Each row has a name. Each question is about the rows just above it.

Columns, left to right: R B N E X L T
69 113 89 96 144 92 141 -> j538
69 113 89 96 66 85 100 -> j577
113 109 94 174 138 82 49 -> j175
120 109 147 136 72 183 117 -> j76
113 109 94 174 138 82 109 -> j309
119 74 138 103 136 152 110 -> j429
78 122 50 39 47 104 77 -> j314
151 35 102 76 141 39 105 -> j659
Is 147 136 printed in one of the named rows, side by side and in this order? -> yes
Does one of the named rows hold 138 82 109 side by side, in this order? -> yes
174 136 174 is in which column, read top down? -> E

Columns, left to right: V F H Y P A C
78 85 101 117 78 186 92 : j267
124 108 117 107 88 125 91 : j553
78 85 101 117 106 47 97 : j14
117 102 113 98 76 167 95 : j417
117 102 113 117 106 47 97 : j124
Shuffled j553 with one entry gone: 88 124 107 117 108 91, missing -> 125
Which column holds this, read top down? 186 125 -> A
76 106 is in which column, read top down? -> P
91 97 95 97 is in which column, read top down? -> C
Which entry of j14 is missing from 97 47 117 106 78 101? -> 85
j553 without one entry, shuffled: 108 88 91 125 117 124. Gone: -> 107
Is 117 101 113 printed in one of the named rows, side by side and in this order? -> no

Columns, left to right: J G U Q S D M W
40 107 113 112 111 75 159 126  j826
76 92 78 77 128 116 169 128  j658
129 94 144 57 127 145 84 132  j292
124 96 144 52 119 152 79 133  j684
107 60 63 85 78 93 173 110  j83
85 103 180 96 105 107 64 131  j881
Among the named rows, does one hold 129 94 144 57 next to each other, in this order? -> yes
Does one of the named rows hold 159 75 111 112 113 side by side, in this order? -> no
79 173 is in which column, read top down? -> M
Which column holds this, read top down? 113 78 144 -> U
Does one of the named rows hold 93 173 110 side by side, in this order? -> yes
Which entry of j292 is missing from 84 132 129 57 94 145 127? -> 144

Columns, left to right: mosup Kal lugup Dosin
99 101 99 101 : j54
60 182 96 61 : j825
60 182 61 148 : j844
60 155 133 93 : j275
19 155 133 93 : j404
Shuffled j844 with one entry gone: 61 182 148, missing -> 60
Which entry of j825 is missing from 96 61 182? -> 60

Columns, left to right: mev lefer modas lusip gebug
43 91 81 44 31 = j403
191 102 94 143 168 = j761
148 110 124 127 167 = j586
47 90 77 71 30 = j917
116 117 151 116 173 = j37
Among the named rows, does one hold 151 117 next to each other, in this order? -> no
Which entry of j403 is missing from 81 31 44 91? -> 43
Which column holds 167 30 top down? -> gebug
Among the named rows, does one hold 116 117 151 next to each other, in this order? -> yes
Which column holds 102 110 top down? -> lefer

Columns, left to right: nus bope lanis Zimo lur Gogop Mokit Mumis pari
147 151 39 129 135 102 133 89 199  j503
123 120 62 108 102 87 125 106 129  j68
123 120 62 108 102 87 125 95 129  j886
193 200 72 93 118 129 195 111 174  j984
125 140 58 118 133 91 117 105 163  j765
123 41 62 108 102 87 125 106 129  j149
82 120 86 108 102 87 125 95 129  j280
52 30 111 99 66 83 60 103 46  j107
Which entry of j280 is missing from 102 86 125 129 108 120 82 95? -> 87
Among the named rows, does one hold 102 108 next to each other, in this order? -> no
Does one of the named rows hold 86 108 102 side by side, in this order? -> yes
Which row holds 52 30 111 99 66 83 60 103 46? -> j107
Among the named rows, does one hold 102 86 next to each other, in this order? -> no

Columns, left to right: tose mibub muze Kir salat
90 94 139 125 46 = j495
75 157 85 131 76 = j625
125 127 56 72 116 = j435
98 99 185 49 82 = j925
Which column holds 90 75 125 top down? -> tose
j625 without one entry, shuffled: 131 76 85 75. Gone: -> 157
j435 without one entry, shuffled: 127 56 116 125. Gone: -> 72
Which entry of j625 is missing from 157 85 75 131? -> 76
Which column holds 157 127 top down? -> mibub
Does one of the named rows hold 116 72 56 127 side by side, in this order? -> no
Is 46 125 printed in one of the named rows, side by side and in this order? -> no

Columns, left to right: Tezov bez Lebu Darog mazi Mikin mered megu
123 172 48 46 114 93 164 103 = j318
120 141 103 64 37 115 178 23 = j556
105 113 103 81 77 105 130 70 = j620
38 168 159 100 101 69 110 34 = j57
Which entry of j57 is missing from 159 168 110 34 38 101 69? -> 100
Among the named rows, does one hold 113 103 81 77 next to each other, in this order? -> yes
Is 178 23 printed in one of the named rows, side by side and in this order? -> yes
Which column holds 46 64 81 top down? -> Darog

